Each row below holds a small network's activations on one input, seen along a few directions.
Each table varies a few parts of the input and shows all the possible inputs, shuffled.
A made-up example of a description, with smaller parts first: one of 3 separate values, together with either a single point or one of 11 places around a ring or (one of 6 places along a line, together with one of 8 places around a ring).
Shared parts are said once, and a part with two or three values counts as separate values.

Other details of the inputs shift rows strongly along two fixed directions, in all tables alike. That doesn't count.

Rows:
x1: [-56 -14  26 -42  55  31  30 -22 -13   1  -9   9  15]
x2: [ 58   5  -8  53 -35 -20 -18   1  29 -25  -5 -11  -7]
x3: [ 24  17 -84  -4 -51   8 -56  52 -43  63  66  16 -93]
x4: [  2   0  14  19   4  -9   6   1  12  -8 -20  -9  19]
x5: [  4  -4  18   7  14  -5  16  -6   6  -9   0 -10  14]
x6: [ -6  -5   5 -12  16  13   6  -5  -2   2   9   1  -7]
x7: [ -5  -4 -14   2  -2   7  -8   4   2   2  -6   7 -11]
x8: [ 39  -2   1  33 -18  -5  -6 -14  24 -15  -5  -8   7]
x9: [ 33   2  -8  41 -26 -11 -12  -6  22 -18 -13  -5  -2]
x10: [ 12   0   0  19   2   1  -3  -6  10 -13  -5   4   1]
x11: [-44  -7  14 -36  34  23  23 -10 -12  12 -11   6  10]
x12: [ 40  11  -1  17 -68 -41 -28  -2  12 -48   8  10  21]
x13: [ 10   4  12  18   4 -15   5   1  13 -10 -19 -13  19]
x14: [-22   0   4  -9  13   3   5   1  -6  10 -14   4   1]
x15: [-37  -8  29 -35  53  19  29 -12 -16  -1   2   3  12]
x16: [ 52   5  -4  38 -35 -23  -8   0  25  -5 -12 -25  10]
x17: [-56 -10  26 -45  50  21  28 -14 -16  15 -14   4  17]
x18: [ 40   8   6   7 -67 -36 -21 -11  15 -45  11   3  28]
x19: [ 25   3  -5  33 -24 -11  -6   0  21 -12 -22  -5   5]
x20: [-52 -14  13 -44  45  29  23 -14 -13   9  -7  11   8]
x21: [-1  0  6  8 13 -6  7  7 -3 -5  3 -3  1]
x22: [ -3   0  21  -1  21  -4  18  -6   9  -6  -7 -10  18]
x23: [-31  18 -85 -48 -19  23 -46  62 -71  93  77  24 -99]
x24: [-25  -5  14 -18  22  10  16  -1  -7  15  -5  -5  13]
Description of these inputs: one of 2 separate values, together with either a single point or one of 11 places around a ring.
- Change only the choice among 2 separate values in x20. List by row number the other rows that result. => x7

Rows:
x25: [114  -1 -20 122 -83 -46 -35  -4  66 -31 -17 -25   4]
x26: [ -6   2  13  -1   0 -11  -6  -7  -3   2  -3  -8  20]
x27: [-9 -5 -7 14 16 11  3  9  1 -3 -6  3 -5]
x28: [ -2 -11  -6   2  15   7   7   4   7  -2  -6   1 -16]
x29: [ -8  -7  -6  -5 -13  -3 -14 -15  -4 -16  13  19   7]
x30: [  4   6   5  -9  14  -5   0   5   0  -7   5  -8 -10]
x31: [-4  6  3  6 12 -5  7 19 -5 -6 12  2  3]
x32: [ 0 -4  9 -7 14  3 20 -1  1  0 19 -6  6]
x33: [ 3  3 13  5  5 -6 14  3 -9 -3 10  4 -5]
x34: [ -1  11   4   4  14  -2  -3   9  -6 -10   5  -6   2]
x35: [ -2  -1   8   8  10 -10   5   3  -3   2  18   2   5]
x36: [  8  -2  -2  -4  15  17   3 -11   3   5   3  -4  -1]
x37: [-17  -3  -9   6   0   5   3   8   4   3 -17   0   5]
x38: [  2   0   6  10  18   4  -6 -12   3   1  -2   3   4]
x39: [ 1  6 -2  6 19  8 -5  3 -2 -4 -7  2  0]
x40: [-2  3 16  5 17 -5 -2 -7 -1 -5  8 -6  9]
x41: [-12   3   2  -3   6   2  -7 -12   1  13 -10   2  11]
x42: [-12   0  -3  -7  -4   1  -5  -5  -1 -33  -1  17  14]
x43: [ 1  0  7 -6 14 -9 12 10  4 -7  9 -1 -5]
x44: [  1   8  13  -1  10  -1   4  -4 -12  -4   5  -3  -7]
x45: [ -1   5  -5 -12   2  -2  -2  -3   8   5 -18  -1  -4]
x46: [-11  -5   2   5  -9   8   7  -3   0   9 -16   2  -7]
x47: [ 11   2  -3  -1  14   2  -3  -3   7  -4  -7   0 -12]
x48: [ -6  -7   6  12  12  12  12  -5  -4  -1  -8   4 -12]
x49: [ -2   8  11  -7  -7  -7   2  -5 -11   2  -7  -5   3]
x50: [  0   1  -1 -12   1  13   2 -12   5  12  -8  -5   8]
x51: [  4   1   6 -13  -6   1   2  -5   0   6   3 -15  12]
x52: [ -3   6   4 -18   1 -11  -1   3   0  -1  -8  -9   1]
x53: [  0 -13  -8   2 -11  14   6  -3  10  13  -7  -8   1]
x54: [  4   5   7   5  13   8   2 -10  -6   0  -8   5  -9]
x55: [ -2  -2   4 -14  -3 -16   8  12   2   0  -4  -2   4]
x56: [ -4   8   5  -2  -2   4   2 -12  -3   7 -18   3  -1]
x57: [-8 10  1 -7  0 -6 -6 12 -9  0 -6 -6 12]
x58: [   6   11  -95  -38  -72   15  -69   49  -42   54   75   34 -104]
x59: [  5 -15  -6   8   8  18  10  -5   7   5   3  -6  -6]
x60: [  7  -7   4  -8 -13  -5   9   5   1   8   8  -9  13]
x61: [ -9  -5   7  -2  -5 -14   1   6  -7  10   7   1  16]
x62: [-12   3   1  -7  -1 -10   4  20  -9   2   0   2  13]
x63: [ -2  -8   0 -19 -15  15  -4 -15   5 -18  15  15   5]
x64: [ -5  -2   7 -10 -13   5  -2 -15  -9 -24   1  21  -1]
x65: [  3   1  10 -10  17   7   9  -8  -1  -2  13 -13   4]
x66: [-13 -12   1  13  -3   1   0  -6  10   8 -13   0  11]
x67: [-10  10  -4  -3   6   2  -3  -1   1   2 -18   1  11]
x68: [ -7  -8  -8  -3  -3   2   5   4  12   5 -18  -2  -8]
x69: [ -3   1  10  -5 -10 -11  11   4 -12   5  -1   2   5]
- What do these inputs look like to the network? => one of 5 separate values, together with either a single point or (one of 2 separate values, together with one of 4 places along a line)
- Changing only the choice among 5 separate values turns x47 into x36. The same change can be made to x58. Which row results? => x63
- Changing only the choice among 5 separate values turns x27 into x28. The same change can be made to x67. Which row results? => x45
- Start at x60 and move only the place on the line of 4, one step at a time. The first step leads to x51. Which rows follow, in order? => x50, x53
- Change only the choice among 5 separate values in x32. List by row number the other rows that result. => x31, x33, x35, x43
